[ 75  77  74 130  88 121  88 155 128  88]  q_892
[ 76 114 114  99  97 136  97 114  97  96]  q_118
[ 76 162 162  76 162  76  76 162  76 110]  q_480
[208 161  92 100  98 128 111 156  98 114]  q_141
howmany q_892: [88] | 3
howmany q_480: [75] | 0
howmany q_480: [76] | 5
howmany q_118: [97] | 3
howmany q_118: [99] | 1
howmany q_892: [128] | 1
howmany q_141: [99] | 0

[126 160 109 163 149  93 125 196 104]  q_205
[126 160 109 109 149 160 160 160 160]  q_973
[140  91 110 149  91 166 124 123 142]  q_659
[135 114 137 158 115 158 150 158 158]  q_616
[106 106 165 159 165  82 128 183 165]  q_106
howmany q_616: [158] | 4
howmany q_106: [165] | 3
howmany q_973: [160] | 5
howmany q_205: [126] | 1
howmany q_106: [159] | 1
howmany q_205: [93] | 1

[132 118 149 157 163 169 145 157 161 123 168 147 140 200  87 153 142 204
 179 137 165 146 142 113 150  84 103 157 163 139 149 151 148 151 129 150
 143 146 103 140 111 171 159 105 143 150  95 112 140 156 144  76]  q_473
[129 117 144 148 148  98 155 186 152 131 178 152 137 166 116 135 141 154
 156 173 149 146 144 121 141  86 101 145 140 131 138 151 132 133 127 154
 129 138 114 141 120 163 163 117 152 160  99 127 134 145 139 115]  q_930
[131  96 146 146 148 158 149 167 172 108 187 144 138 165 102 139 141 188
 172 155 163 155  87 106 141  76  87 158 166 132 140 146 153 115 118 163
 150 141  86 138 111 160 156  99 149 150  83 119 137 147 139 100]  q_372
howmany q_930: [86] | 1
howmany q_930: [99] | 1

[130 116 117 158 126 132 131  90 135 142 136 130 105 133 140 134 111 123
 141 106 125 136  73 119 127 150 138 135 119  88 111  99 148 133 130 136
 125 116 137  72 143 136] : q_151
[ 99 116 117 158 126 132 131  99 135 142 136 142  94 133 140 134 111 123
 141 106 125 136  73 119 127 150 138 142 119 150 150  99 148 150 130 136
 125 131 137 135 143 136] : q_202
[130 116 131 110 187 149 131 123 135 142 143 115 104 133 140 134  82 123
 125 125 125 136 104 126 127 154 138 129 139 104 174 117 119 104 161 130
 125 116 137 135 143 136] : q_939
howmany q_202: [72] | 0
howmany q_202: [149] | 0
howmany q_202: [131] | 2
howmany q_202: [136] | 4
howmany q_151: [116] | 2
howmany q_939: [104] | 4

[ 96  96  96 133  96] : q_501
[ 71 148 176 147 142] : q_138
[ 94  94 167 116 116] : q_179
[ 95 126 107 117 125] : q_299
[ 99 108 146  95 177] : q_246
[122 102  92 110 157] : q_91
[137 137 117 148 137] : q_571
[ 67  88 183 134 149] : q_207
[108 137 137 147 154] : q_518
howmany q_571: [117] | 1
howmany q_571: [137] | 3
howmany q_518: [147] | 1
howmany q_179: [116] | 2
howmany q_501: [97] | 0

[126 152 133 169 137 127 135 120  99 129 140 116 108 142 119 133 119 110
 154 144 116 122 149 109 119 128 109 122 141 146 138 124 142 168 135 125
 133 128 137 114 123 180 124 140] -> q_706
[148 127 107 155 137 133 114 107 100 126 154 103 128 172 136 171 118 148
 151 129 133 122 152 107 108 120 129  98 147 136 144  86 156 168 116  90
 145 134 139 135 118 185 102 119] -> q_757
[137 143 118 146 138 112 132 107 128 121 141 119 110 142 115 146 139 162
 146 130 116 116 169 111 120 113 118 122 124 134 133  86 148 151 109 113
 133 119 133 133 117 190 134 143] -> q_620
[127 153 108 135 136 135 133 119  95 129 142 116 106 109 120 122 108 135
 135 143 118 123 149 109 117 130 108 121 135 144 140  84 142 166 134 109
 135 109 134  95 108 179 126 139] -> q_447
[149 146 124 139 129 129 155 135  88 111 141 120 113 159 131 153 134 157
 145 136 119 115 161 134 118 129 100 113 132 143 150  90 163 177 125  97
 146 159 123 127 106 171 119 139] -> q_54
howmany q_620: [169] | 1
howmany q_447: [109] | 4
howmany q_706: [124] | 2
howmany q_447: [107] | 0

[129 149 143 135 140 117 140 140  82 107 145 150 120] -> q_292
[138 163 100 106 138 133 158 136  92 124 135 162 123] -> q_311
[142 148 161 148 124  93 148 136 165 149 145 149 110] -> q_703
[141 133 151 126 115 122  99 107 160 131 151 160 156] -> q_219
howmany q_292: [143] | 1
howmany q_703: [148] | 3
howmany q_219: [141] | 1
howmany q_292: [140] | 3

[ 58 142 156 156] -> q_791
[136  89 106 129] -> q_992
[155 155 140 155] -> q_328
howmany q_328: [155] | 3
howmany q_992: [129] | 1
howmany q_992: [106] | 1

[154 143 146  78 185 156 110  98 158 119 104  80] : q_11
[164 156 157  65 197 127 104 127 147 133 115  74] : q_344
[169 161 162  69 193 125 106 128 143 136 123  82] : q_30
[106  87  78 101 157 194  79 147 149 113 124 109] : q_880
[112  90  81 112 141 197  92 115 148 110 132 134] : q_913
[112  87  81  81 137 197  92  81 141 116  81 132] : q_682
[156 143 137 101 189 153 101 101 157 122 103  76] : q_767
howmany q_682: [81] | 4
howmany q_767: [101] | 3

[130 145 102 158 158 157 109 119 165 139 154 170 164 151  82 144 146  90
 121 153 118 122 119 110 115  98 117 135 158 183 110 103 128 154 154 118
 148 167 146 158 125 159 102] : q_188
[108 108  72 111 134 126 117 125 113 118 115  94 123 134 127 124 143 108
 134 142 109 146 116 105 134  75  68 118  79 123 118 150 112 134 140 108
 127 124 182 114 148 154 180] : q_314
[ 96  79 140 142 142 135 155 129 115  90 132 163 158 119 128 110 151 158
 135 126 127 131 141 142 103 149 132 127  67 148 112 126 146 124 143 128
 161 142 115 160 115  99  74] : q_499
[113 116 134 142 124 154 138 144 173 158 123  63 137 133 156 150  69  85
  88 144  91  76 116 123  92 183 119 134 159  97 135 142  80 105 121 145
 140 110 151 135 180  83 130] : q_166
[113 116 134 142 124 153 138 144  79 158 123  63 137 133 156 150  69 108
  88 144 135  76 116 123  92 183 119 134 159  97 135 142  80 105 121 118
 140 110 151 135 180  83 130] : q_412
[ 85 140 119 141 160 141 111 121 116 122 164 115 109 128 117 103 146 142
  90 137 130 136 104  85  98 130 136 167 139  80 156 127 124 177 126 135
 101 116 158 161  58 157 145] : q_459
[113 116 134 142 124 154 138 144 173 158 123 109 137 133 156 150  69  85
  88 144  91  76 116 123  92 183 119 134 159 111 109 143 124 155 121 113
 164  98 143  71 108  92  75] : q_535
[ 71 115 122 182 139 180 198 155 109 103 123 125 145 146  97 121 128 100
 123 163 134  89 160 182 128 141  93 112 112  88 166 121 157  95 144 112
 130  88 156  95 104 138 139] : q_331
[151  79 155 142 142 158 155 129 115  90 132 163 158 119 128 110 151 158
 135 126 127 131 141 101 103 149 132 127  67 148 112 126 146 124 143 128
 161 142 115 160 115  99  74] : q_77
[ 88 137 125  92 140 116 111 114 125 129 126 140 159 130  65 147 144 160
 117 132 115 186 132 120 126 116 125 104 102  94 113 100 116 105 128 140
 152 132 143 113 133 125  93] : q_385
howmany q_385: [125] | 4
howmany q_188: [102] | 2
howmany q_77: [126] | 2
howmany q_314: [108] | 4
howmany q_166: [153] | 0

[114 117 119 121 135 106 118 129 150 110 125 120 112 193 110 193 121 131
 115] -> q_142
[ 57 129  89 120  80 136  89 128 155 145 122 164 112 130 125 113  75 118
 144] -> q_645
[175 131 174 121 169 114 149 132 134 123 128 124 129 182 119 148 155 121
 112] -> q_632
[141 178 134 150 144 132 120 160 124 132 177 136 132  66 155 145 113 124
 165] -> q_872
[157 156 152 138 161 132 151 140  95 150 157 139 102 111 130 124 140  84
 158] -> q_736
[142 144 147 121 146 121 121 121 123 118 120  98 118 183 105 128 128 118
 131] -> q_110
[134 112 143 148 123 119 125  88 158 124  98 147 158 124 111  65 148 146
 147] -> q_193
[ 57 129  89 120  80 136  89 128 155 145 122 164 112 130 125 113  75 143
 118] -> q_448
[ 57 129  89 120  80 136  89 128 155 145 122 164 112 130 125 113  75  85
 140] -> q_137
[142 123 130  85  85 142 144  82 137  96  86 143 142 130  84 123 172 142
  81] -> q_186
howmany q_186: [142] | 4
howmany q_142: [193] | 2
howmany q_632: [114] | 1
howmany q_110: [121] | 4
howmany q_186: [123] | 2
howmany q_193: [158] | 2
howmany q_193: [146] | 1

[112 132 116 116 107 136 165 103 136  87 136 110 103 155 109 136 186 137
  85 140 102 148 117  71 122] = q_570
[110  83 122  85 134 129 124 130 146 140 112  86  91 106  96 155 155 146
 129  85 123 122 151 111 158] = q_218
[133 125 146 144 163 145 123 178 150 141 119 158 104 166 117 118 135 105
 106 189 133 150 113 131 144] = q_972
[175 159 147 148 137 151 139 129 128 158 151 175 156 175 156  86 124 148
 105 151  86  86  86 137 149] = q_712
[141 133 113 138 113 124 108  78 109 131 126 123 131  87 132 122  72 145
 129  85 108 122 131 122 128] = q_836
[155 105 148 109 136 131  93  90 117 157 109 127 132  89 144 126  85 111
 119  92 106 104 120 148 158] = q_790
howmany q_570: [104] | 0
howmany q_570: [110] | 1
howmany q_712: [85] | 0
howmany q_712: [86] | 4
howmany q_790: [157] | 1
howmany q_836: [72] | 1
howmany q_836: [131] | 3

[65 64 65 65] : q_587
[111 111 110 111] : q_831
[171  76 202 149] : q_724
howmany q_831: [111] | 3
howmany q_587: [65] | 3
howmany q_831: [110] | 1
howmany q_724: [171] | 1
howmany q_724: [75] | 0
howmany q_724: [170] | 0
howmany q_724: [149] | 1

[107 135 122 132 145 132 124 128 117 139 131 123 115 129 125 134 135 131
 137 128 124 134 137 120 131 130 131 137 118]  q_229
[145 118 132 130 125 127 132 109 123 129 154 130 114 121 132 122 144 128
 128 111 122 145 139 122 144 135 139  96 134]  q_635
[105 163 185 116 121 174 107 129 103 117 116 168 139 150 137 135 103 112
  97 148 107 101 139 154 116 116 120 131  74]  q_824
[140 125 131 126 118 126 130 128 134 122 126 131 136 128 130 125 124 126
 131 128 131 125 124 133 127 126 117 123 134]  q_506
[162 172  94  93 117  90 125 139 124 105 146 180 176 124  74 134 176 152
  90  89 114 114  87 170 195  81  72 150  89]  q_990
[135 124 122 129 126 128 129 120 126 129 138 129 122 126 130 126 135 128
 127 121 125 134 132 126 135 131 133 115 118]  q_987
[109 140 123 126 131 128 124 150 134 126  99 126 144 134 122 135 111 127
 128 148 135 107 115 134 110 119 114 165 155]  q_654
[146 122 133 125 113 125 126 129 137 120 126 133 139 127 130 123 125 125
 133 129 123 123 122 135 126 126 112 120 137]  q_665
[105 160 122 125 132 128 123 154 135 126  93 160 146 135 122 136 108 126
 130 153 160 103 114 135 106 116 113 172 160]  q_847
howmany q_229: [131] | 4
howmany q_987: [134] | 1
howmany q_847: [160] | 4
howmany q_665: [125] | 4
howmany q_665: [127] | 1

[126 116 116 126 129 129 123 126 127 134 129 129 130 116 123 143 131] -> q_181
[135 132 142 117 127 144 127  64  67 100  85 123  79 129  95 111 146] -> q_155
[151 151 149 125 124 149 139 128 124 130 119 115 119 141 128 119 127] -> q_445
[136 121  84 130  84  84 134 136 134  84 142 100 126 119 122 100 126] -> q_28
[130 125 138 141 145 123 135  93  94 125 102 160  99 128 109 157 127] -> q_415
[138 147 141 105 149 148 131 126 125 152 119 138 127 141 137 134 123] -> q_158
[135 118 131 156 155 125 137 115 155 156 156 112 149 132 144 110 125] -> q_667
howmany q_181: [124] | 0
howmany q_28: [84] | 4
howmany q_181: [116] | 3
howmany q_28: [85] | 0
howmany q_181: [143] | 1
howmany q_667: [155] | 2
howmany q_155: [142] | 1

[124 132 137 181 105] = q_557
[117 196  76 156 147] = q_771
[194 132 138 182 197] = q_691
[ 91 131 105  81 199] = q_602
[195 195 195 195 195] = q_58
[106  82 106 106 177] = q_452
[138 111 108 178  74] = q_12
[196 190 121 196 168] = q_534
howmany q_58: [195] | 5
howmany q_602: [90] | 0
howmany q_452: [106] | 3

[118 101 139 101 145  90 107] = q_358
[103  89 139  89  90  90  89] = q_217
[142 103 134 142  70  90 141] = q_907
[165 144 106 117 117 164 117] = q_851
howmany q_907: [141] | 1
howmany q_851: [116] | 0
howmany q_217: [89] | 3

[102 117 118 153 165  96 153 145 123 103] = q_830
[ 96 152 147 149 132 120 100 103 143 102] = q_483
[114 105 114 145 148 106 158 152 120 130] = q_898
[124 162 132 136 136 125 123 124 112  64] = q_56
[152 173 134  81  81 172 111 132  78 134] = q_896
[121 158 129 135 107 124 108 112  66 121] = q_65
[131 173 147 131  94 144  89 101 120 114] = q_709
[101 120 157 148 115 134 120  69 165 138] = q_622
[ 65 156 134 134  65  65 127 134 109  65] = q_60
[114 105 114 145 148 128  99  96 152 100] = q_811
howmany q_60: [65] | 4
howmany q_709: [120] | 1

[200 154  88  54  81 146 197 192 134  85  54  98 166 202 178 113]  q_26
[ 84 171 104 175  84 151 199 190  84 170  56 104 170 104 175 150]  q_228
[153  86  53  82 148 200 192 132  71  57  99 167 202 177 111  60]  q_85
howmany q_228: [84] | 3
howmany q_26: [85] | 1
howmany q_26: [166] | 1
howmany q_228: [170] | 2

[111 137  78  88  89 171 169 165 170  81 124 170  83  76 167 100  80 175
 168  82 110  77 170  79  80  80 130  81  76 167] = q_133
[173 174 159  94  82 179 171 174 169 117 159 174  83  82 173 101 139 179
 159 162 131 180  87 171  73 166 138 167 176  89] = q_244
[ 88 128  76  89  91 161 165 150 164  86 140 168  99  74 161  74 167 165
 140  84 109  82 150  87 166  81 137  84  87  87] = q_316
[127 124  76  74  71 170 164 173 171  83 140 181  86  84  81 128 185 178
 184  75 130  73 181  79 128  75 123  80  76 170] = q_759
[117 136  79  94  82 179 171 172 169  83 120 174  83  83  86 101 174 179
 178  92 113  91 177 160 178  86 125  85  85 178] = q_128
howmany q_133: [80] | 3
howmany q_244: [160] | 0
howmany q_759: [83] | 1
howmany q_244: [174] | 3
howmany q_128: [179] | 2
howmany q_316: [140] | 2
howmany q_316: [87] | 3

[141 137 191 161 159  98 153 124 142  71 113 163 159  91 200  98 138 133
 123 150 133  98 147 178 131  90 133 169 141  95 123] : q_388
[175 170 130 139 172 134 138 136 121 159 128  83 147 134 138 107 161 113
  90 126 101  76 140 205 132 123  97  86  95 137 172] : q_952
[180 197 111 113 145 121 129 119 125 154 119  87 132 131 131  84 159 130
 116  81 100  79 138 191 132 153 122  78  93 147 132] : q_833
[133 189  90 125 107  90 133 121  87 174 101 149 105 201  78  72 147 146
 119  94  78 154 131 117  93 148 145 133 107 141 117] : q_272
[141 137 191 161 159 146 153 124 142 106 113 127 164  91 200  98 138 115
 123 150 133  71 147 178 137  88 102 124 107 106 163] : q_938
[164 109 142 106 137 144 122 110 164 103 132  88 142  65 176  83 135 128
  97  86 148  66 134 175 159 149 128  83 115 144 110] : q_673
[147 153 154 171 171 129 154 144 103 158 114 110 152 160 141 124 156 110
  82 165  93 100 145 183 112  88  91 125  97 117 193] : q_23
[ 94 131 174 136  90 121  90 100 144  81  95  99 130  99 181  97 108 149
 181 112 148 130 135  85 124 117 157 165 134 104  87] : q_182
[160 160 135  98 124 137 160 104 164 101 128  96 134  68 170  78 132 164
 160  73 148  75 131 160 156 159 140  86 117 138  93] : q_423
howmany q_388: [98] | 3
howmany q_423: [164] | 2
howmany q_673: [110] | 2
howmany q_182: [97] | 1
howmany q_23: [110] | 2
howmany q_182: [99] | 2
howmany q_272: [78] | 2

[131  91 172 151 124 106 112  96 131 165 153  93 120 185 142 122 130 132
 147 119 133 124 138 138 112 138 127 123 142 119 126 132 116 130 133 113
 127 120 124 139 114 120 124 118 127 128 127 120 131 141 129 121 128 115
 127 127] = q_13
[140 141 128 147 117 130 111  82 142 126 132 146 106 146 128 127 124 119
 158 116 144 129 138 150 100 155 139 141 144 128 134 137 105 146 144 106
 120 124 131 141 104 138 120 113 123 129 132 130 129 154 138 135 113 117
 116 126] = q_547
[125 110 145 134 132 119 128 113 127 144 140 128 122 146 130 124 127 131
 181 115 158 130 140 165  75 194 138 133 176 149 128 141  85 152 147  65
 117 113 104 162  63 170 115 112 138 132 145 143 131 174 123 133 105  86
  99 127] = q_280
[127 108 150 128 129 120 122 129 126 141 133 108 123 153 142 121 129 127
 150 118 144 133 141 144 144 161 138 148 133 123 128 127 121 120 144 120
 119 120 149 143 122 137 126 114 124 117 130 128 134 146 139 134 109 129
 115 127] = q_841
howmany q_841: [129] | 4
howmany q_841: [127] | 4
howmany q_13: [147] | 1
howmany q_13: [121] | 1

[132  67 174 126 145 135 122 178 148 104 114 143 157  71 130 146  78 125
  79 123  88  63 168  87 118 137  89]  q_698
[125 162  99 130 117 126 151  98 119 140 138 158 158 162 124 116 158 129
 160 130 151 164 103 154 151 124 151]  q_764
[125 176  91 130  88 125 133  88 113 146 141 114 121 172 125 116 167  88
 167 132 159 177  93 163 137 123 160]  q_441
[131  78 168 127 143 132 123 171 144 110 114 142 136  82 132 141  87 124
  87 125  95  73 161  92 118 134  87]  q_719
[128 137 121 129 124 127 130 119 123 130 131 126 126 137 128 126 136 130
  87 124  94  75 161  95 121 133  98]  q_765
[127 170  95 130 117 125 132  93 115 144 140 117 120 168 125 116 162 131
 163 132 156 172  99 159 138 122 155]  q_797
[128 137 121 129 124 127 130 119 123 130 131 126 126 137 128 126 136 130
 136 129 135 138 121 132 130 128 134]  q_783
[125 176  91 130 116 125 133  88 113 146 141 114 121 172 126 154 167 131
 156 132 150 166 103 154 134 124 150]  q_455
[126 159 103 130 120 124 131 101 118 139 137 119 123 158 127 117 154 131
 153 131 148 166 106 151 134 126 149]  q_377
howmany q_764: [158] | 3
howmany q_455: [153] | 0
howmany q_441: [88] | 3

